Here are a small network's activations along a few directions, averaged over the inputs that share one value of a field.
Related values have similar rows: they may be neighbours, one step apart, or belong to one group.
In the rows, 500 means zero.
Strong random noise was added to every row along 4 fixed directions; ignore it. To show where, here is one row again and again, with new noise each time:
285 642 530 319 681 440 532 415 522 485 586 622 927 546 373 485 509 752 503 320
501 569 213 481 435 350 614 693 527 223 436 383 297 417 537 380 395 407 464 566
583 318 487 154 391 532 520 296 458 478 689 277 437 512 555 402 581 445 562 395
397 558 525 245 526 451 598 334 461 441 655 461 682 570 474 544 450 649 509 355
419 506 514 524 519 565 655 497 531 572 448 519 523 525 461 535 324 522 526 556
565 401 297 197 445 402 443 490 506 302 618 304 449 419 532 251 670 426 523 392


Field FEF:
boli: 480 418 503 755 555 570 411 596 533 601 409 627 490 429 546 499 611 551 534 636
golo: 395 662 380 695 498 381 490 798 482 393 381 647 463 412 492 413 495 593 401 523
fidal: 506 614 590 663 501 428 542 565 338 497 530 625 489 432 403 626 405 540 412 362
divav: 420 486 556 491 473 564 469 501 460 487 404 517 597 529 453 507 472 637 455 503
peb: 618 304 712 583 643 834 228 392 573 858 423 478 628 621 492 516 695 443 536 628
div: 526 647 522 373 485 244 474 237 504 371 674 462 594 570 533 730 533 455 426 390
tud: 639 503 545 504 268 401 532 238 411 403 654 335 152 532 579 819 409 480 496 426
kurap: 652 496 429 493 420 476 417 408 454 476 546 436 442 601 680 573 679 393 532 595
tep: 380 577 812 516 557 633 516 288 458 553 515 615 689 735 522 772 432 726 521 599
gezo: 733 430 408 506 421 480 465 709 522 486 496 430 180 383 532 233 578 225 493 473
butuv: 574 408 497 436 475 501 518 616 505 558 516 456 417 413 467 328 514 363 553 467
zakol: 375 479 479 575 610 573 525 623 604 571 388 595 614 431 460 427 415 512 531 524
FEF is arranged as a 3 by 4 grid.
Q: Which values are neighbours of gezo? Give them in the order they are listed.
A: fidal, butuv
Q: Which values are neighbours of divav? Give them in the order they are listed.
A: golo, tep, zakol
Q: Which values are neighbours of div? Give them in the order they are listed.
A: tud, kurap

Field LADEF:
sibi: 530 516 542 394 462 329 346 375 383 373 660 495 577 507 492 560 653 587 463 343
bomut: 398 643 516 430 578 524 419 484 490 451 520 640 784 542 527 449 776 664 465 465
nuli: 501 362 415 469 534 567 541 497 582 542 467 471 513 545 559 402 505 426 574 561
bep: 499 573 639 575 504 570 650 428 459 643 600 553 441 538 431 675 270 500 481 465
nebik: 436 427 305 388 604 412 369 726 575 390 490 499 594 304 443 159 685 505 603 411
ves: 548 442 508 609 639 518 307 584 568 655 411 613 667 354 374 370 728 452 562 431
laz: 587 382 437 598 549 558 223 631 558 562 340 555 538 333 491 257 892 396 514 551
suvo: 396 491 520 482 544 623 556 471 517 501 480 477 548 564 469 539 299 590 457 524
gisam: 470 572 436 244 479 304 486 528 427 243 622 461 548 421 443 331 567 623 402 245
zel: 432 553 463 578 697 500 429 641 612 561 417 650 752 531 407 393 521 555 519 459
feses: 521 423 641 511 466 620 531 328 538 673 441 413 458 591 534 636 447 497 545 617
nipok: 582 476 498 639 371 518 572 499 528 586 462 456 284 537 550 581 382 294 503 697
Each value of LADEF is a pair of two hidden parts, and every pair occurs once (3 first parts, 4 second parts).
Q: nuli and bomut share the first part; nuli and zel share the second. Which value has the first part of zel and the second part of bomut?
A: laz
Q: gisam and ves share the first part; gisam and suvo share the second. Which value has the first part of suvo and the second part of ves?
A: feses

Field MUGEM:
fas: 379 592 377 722 716 420 315 663 731 605 297 748 807 459 399 345 742 545 537 549
besuz: 411 417 558 865 723 652 474 850 677 839 146 820 687 263 204 172 470 387 524 596
vir: 309 560 377 609 538 426 546 692 510 365 458 627 561 438 444 456 353 624 510 500
bamol: 578 271 370 515 530 596 362 605 633 580 367 368 425 372 462 229 589 251 577 668
piv: 348 454 464 621 753 697 526 725 704 730 373 710 773 447 296 257 386 551 577 442
kab: 563 633 575 763 503 525 513 562 446 533 403 618 435 624 578 719 430 474 420 636
fetuv: 558 543 251 400 467 427 433 675 529 211 455 336 355 491 652 320 657 430 485 619
funel: 478 542 499 395 466 405 386 380 411 329 548 469 569 499 546 552 684 641 433 421
kubi: 515 838 474 486 494 187 525 499 360 243 616 538 483 440 470 695 517 617 365 310
MUGEM is arranged as a line.
Q: How many steps from neighbour to neighbour lead from funel to bamol, at the fewest?
A: 3
Q: Which values are neighbours of piv? Give them in the order they are listed.
A: besuz
Q: Which values are neighbours of kubi? Give them in the order they are listed.
A: kab

Field ZIRI:
fofa: 437 499 752 576 429 570 547 253 428 701 577 568 519 595 519 819 431 643 552 510
kur: 581 325 795 531 717 680 165 378 543 967 540 754 916 460 338 350 946 493 592 334
dusu: 493 613 464 468 544 542 623 608 556 499 519 482 476 595 545 488 382 489 527 545
muf: 616 256 410 425 439 663 414 607 531 496 464 348 310 373 478 218 538 355 504 487
rego: 562 532 662 217 362 467 470 209 275 344 744 351 493 669 637 718 538 621 409 392
vep: 342 574 490 490 574 508 544 443 552 472 443 563 691 584 519 561 503 680 510 528
gif: 518 506 437 620 385 440 727 693 490 462 421 517 226 373 460 433 261 382 480 530
tute: 411 307 770 653 528 790 713 279 527 932 478 593 583 636 443 760 140 494 630 610
besel: 590 485 244 564 551 367 274 665 629 367 322 409 445 333 488 257 777 312 480 624
ZIRI is arranged as a line.
Q: Which values are neighbours of gif? Give them in the order they are listed.
A: muf
Q: Which values are neighbours of besel? Give them in the order they are listed.
A: rego, vep
Q: Which values are neighbours of kur? Give them in the order they are listed.
A: fofa
